Each row below holds a small network's activations on one input, seen along a few directions.
In each table, some parts of the input vary, and every possible input appears once, in random order.
Descriptions start from the smaller parts, as in this example, which fits no table here: one of 8 places around a ring, together with either a single point or one of 11 places along a line or (one of 2 separate values, together with one of 6 places along a line).
Shared parts are said once, and a part with two or three values counts as separate values.
In the rows, 128 means zero.

Rows:
x1: [135 137 123 126 158 123 112 148 118 139 175]
x2: [121  95 141  10  60 134 159 105 134 149  91]
x3: [ 85 167 123 124  65 116 131  85 169 121 122]
x4: [162 122 129 141 149 115 125 153 101 126 140]
x5: [158 111 114 147 158 133 120 127  97 106 120]
x6: [132 132 124 124 161 124  97 137 118 147 169]
x7: [139 106 104 148 170 135 126 117  92 101 127]
x8: [ 88 144 164 128  70 133 153 113 189 113 128]
x9: [161 114 130 138 156 109 118 144 106 134 139]
x10: [ 89 149 176 130  85 144 160 121 189 132 118]
x11: [162 116 124 147 149 128 116 134  92 121 124]
x12: [ 54  44 107  37  42 155 169 148 167 143 108]
x13: [ 90 177 144 132  98 141 155 118 176 162  90]
x14: [146 127 135 129 157 118  98 154 116 137 148]
x15: [139 110 104 148 168 140 126 117  89 100 126]
x16: [ 86 180 114 124  79 122 131  88 167 140 104]
x17: [ 89 160 167 134  95 146 166 126 183 151 100]
x18: [141 114 102 151 163 141 132 126  87  92 127]
x19: [ 85 149 143 126  58 120 138  95 178 111 134]
x20: [157 108 128 145 159 115 118 138  97 121 126]
x21: [154 102 115 146 167 116 127 127 101 109 126]
x22: [157 131 127 130 150 129  98 144 115 143 146]
x23: [133 129 128 124 165 120 100 144 123 144 168]
x24: [159 128 124 128 154 119 111 144 119 143 155]
x25: [158 116 127 148 151 122 122 145  92 114 126]
x26: [164 123 128 140 147 126 111 144 102 132 134]
x27: [ 86 185 122 129  92 132 138 104 171 156  92]
x28: [154 111 117 149 159 128 126 138  97  98 121]
Describe the family of inputs behind these rows.
Answer: either one of 2 separate values or one of 8 places around a ring or (one of 3 separate values, together with one of 6 places along a line)
A walk changes only the place on the ring of 8. It starts at x13 and steps to x17. List the rest of the walk in order.
Answer: x10, x8, x19, x3, x16, x27
Change only the choice among 3 separate values in x7. List by row number the other rows that result.
Answer: x15, x18

Rows:
x29: [144 202 146 168 163 103  91 125 151 162 157]
x30: [131  87 131  46  97 120 123 162 129 166 153]
x31: [114 133 152  64  88 130 106 150 161 185 171]
x32: [120 205 143 199 151 113 114 105 140 133 126]
x33: [120  51 111  53 110 131 134 124 109 138 134]
x34: [ 72 141 121 130  68 136 155  91 170  95  93]
x35: [176 108 136 120 187 118  98 190  93 136 168]
x36: [ 66 176 144 128  77 141 150 114 185 147 102]
x37: [159  76  84 118 195 124 102 139  60 125 161]
x38: [176  85  99 162 174 139 126 143  67  85 102]
x39: [163 158 164 136 177 120  81 168 129 156 181]
x40: [133 161 132 227 139 123 134 104 133  77 115]
x41: [126  66 105  73  94 136 148 107 101 110  80]
x42: [101 100 126 121  85 148 196  97 137  81  69]
x43: [147 134  90 185 156 128 147  85  80  80 108]
x44: [100 166 165 118  90 136 143 146 204 173 128]
Describe the family of inputs behind these rows.
Answer: one of 2 separate values, together with one of 8 places around a ring
The inputs of x39 and x43 match in every part but the place on the ring of 8. If x31 is changed in the same way as x39 into x43, which row does it become?
Answer: x42
Change only the choice among 2 separate values in x38. List by row number the other rows that result.
Answer: x41
Change only the choice among 2 separate values in x36. List by row number the other rows that result.
Answer: x32

Rows:
x45: [ 60 181 168 150  52 132 183  91 226 135  77]
x46: [193 128 120 135 192 115  94 132  79 136 167]
x47: [180 122  97 195 214 133  97 135  64 103 148]
x48: [ 68 178 152 102  32 143 149  91 198 154  90]
x49: [ 51 189 141  87  36 122 150  74 218 147 102]
x50: [194  20  89 122 196 138 130 161  19  68 123]
x51: [168 131 132 186 196 115  77 145  94 118 169]
x52: [ 37 180 145 114  49 141 160  87 229 136  95]
x53: [188  40  92 123 195 136 129 178  51 103 142]
x54: [187  83 125 110 182 116 102 156  68 128 168]
x55: [187 112  99 194 220 131 106 118  37  72 117]
x56: [198  61  79 121 209 113 107 138  32 101 117]
x57: [196 136  92 173 213 107 104 114  35  99 116]
x58: [ 69 169 133  73  22 132 155 107 202 162  95]
x59: [180 174 155 163 200 115  92 154  97 153 159]
x60: [ 51 123 147  41  29 146 174  88 193 143 101]
x61: [192 114  75 142 193 108  81 136  56 120 171]
x62: [ 40 182 141 124  37 135 149  99 224 149  91]
x63: [ 63  82 153  53  10 148 167 138 189 145 105]
x64: [ 61 173 155 119  28 144 145 107 207 139  99]
x65: [168  42 116 120 191 146 126 178  73 116 158]
x66: [198 118 116 220 225 121 130 124  45  62 112]
x67: [175 100 139 106 187 112  86 187  93 153 171]
x68: [ 74 125 151  47  10 135 161 117 185 156  98]
x69: [ 53 134 142  60  33 141 180 103 196 167  75]
x70: [ 36  95 139  44  27 143 184 124 206 139 105]
x71: [177  60 155 111 191 152 133 189  85 131 149]
x72: [ 66 170 166 145  32 137 165 115 212 124 108]
x73: [ 50  91 151  63  33 163 193 114 189 151  78]
x74: [191 104  61 139 199  98  80 126  41 102 145]
x75: [191 142 145 129 193 110  79 155 101 156 168]
x76: [ 34 177 149 138  42 139 174 104 227 113 120]
x77: [159 157 144 184 199 131  89 173 107 133 169]
x78: [178 137 146 214 201 103 102 153 102 108 165]
x79: [172 150 172 211 200 123 108 171 104 109 173]
x80: [170 148 116 169 205 122  91 132  82 138 164]
x81: [ 64 178 135  71  24 123 157  87 205 164  89]
x82: [ 55 188 143 102  32 124 146  79 212 162  89]
x83: [184 116 107 220 214 116 106 140  77  94 155]
x84: [186 131  89 174 213 112  83 122  64 129 153]
x85: [ 38 170 118  59  20 128 146  90 212 144 125]
x86: [193  65  88 124 200 124 103 146  43 115 155]
The inputs of x52 and x49 match in every part but one. If x47 is changed in the same way as x52 into x49, which row does it become?
Answer: x84
The inputs of x67 and x77 match in every part but one. If x68 is changed in the same way as x67 into x77, which row does it become?
Answer: x64
Describe the family of inputs behind these rows.
Answer: one of 6 places along a line, together with either one of 3 separate values or one of 4 places along a line
Change only the place on the line of 4 in x67. List by row number the other rows that result.
Answer: x54, x56, x86
Which other rows agree with x81 in the place on the line of 6? List them by row number.
Answer: x46, x58, x61, x74, x75, x85
Which other rows agree with x65 in the place on the line of 6? List them by row number.
Answer: x50, x53, x63, x70, x71, x73

Rows:
x87: [123  43 112  53 103 145 158 131 106 119 109]
x88: [111  66 110  63  89 137 148 128 126 123 125]
x89: [127 186 150 195 147 124 123 120 150 125 127]
x90: [135 158 129 185 152 119 116 127 130 118 139]
x91: [223  61 115 128 230 125  89 196  34 127 173]
x92: [ 74 170 139  95  64 130 140 117 187 166 106]
x93: [153 114 115 158 168 134 126 134  91  99 134]
x94: [102 114 123  77  80 125 138 119 145 139 115]
x95: [153 138 113 166 161 117 109 114  99 109 133]
x96: [124 228 150 194 142 117 112 105 162 140 141]
x97: [ 83 132 150  94  70 135 148 117 177 144 106]
Describe the family of inputs behind these rows.
Answer: either a single point or (one of 2 separate values, together with one of 5 places along a line)
Change only the choice among 2 separate values in x94. List by row number the other rows that result.
Answer: x90

Rows:
x98: [125  99 119 115 121 138 135 144 123 116 127]
x99: [117 139 118 138 120 129 133 107 124 121 113]
x100: [128 111 129 102 119 131 139 126 121 133 118]
x101: [111 158 135 146 114 121 119 126 149 122 128]
x102: [126 149 130 142 113 122 126 117 140 127 125]
x103: [131 123 122 104 120 125 132 131 130 141 130]
x104: [112 128 148 106 111 134 125 132 153 146 133]
x105: [127  96 131 114 122 138 148 130 127 132 113]
x106: [115 161 147 146 114 128 132 130 158 135 139]
x107: [112 155 126 134 121 126 121 118 147 128 127]
x108: [118 117 119 140 125 140 140 122 129 106 118]
x109: [121 126 135 104 108 126 130 126 137 143 129]
x110: [112 132 135 100 118 132 131 130 146 145 128]
x111: [194  95 119 150 219 117  90 162  60 125 166]
x112: [115 139 147 115 109 126 128 148 154 149 144]
x113: [130 131 130 133 120 128 143 115 124 113 105]
x114: [126 118 118 145 123 129 137 118 124 109 115]
x115: [125 145 114 133 122 121 126 113 129 123 127]
x116: [191 119 121 186 221 119 100 146  65 113 147]
x117: [124 117 117 106 121 130 123 120 121 133 127]
Describe the family of inputs behind these rows.
Answer: one of 2 separate values, together with either a single point or one of 9 places along a line
The inputs of x115 and x103 match in every part but the choice among 2 separate values. If x102 is changed in the same way as x115 into x103, which row does it become?
Answer: x109
Change only the choice among 2 separate values in x104. List by row number the other rows that result.
Answer: x101
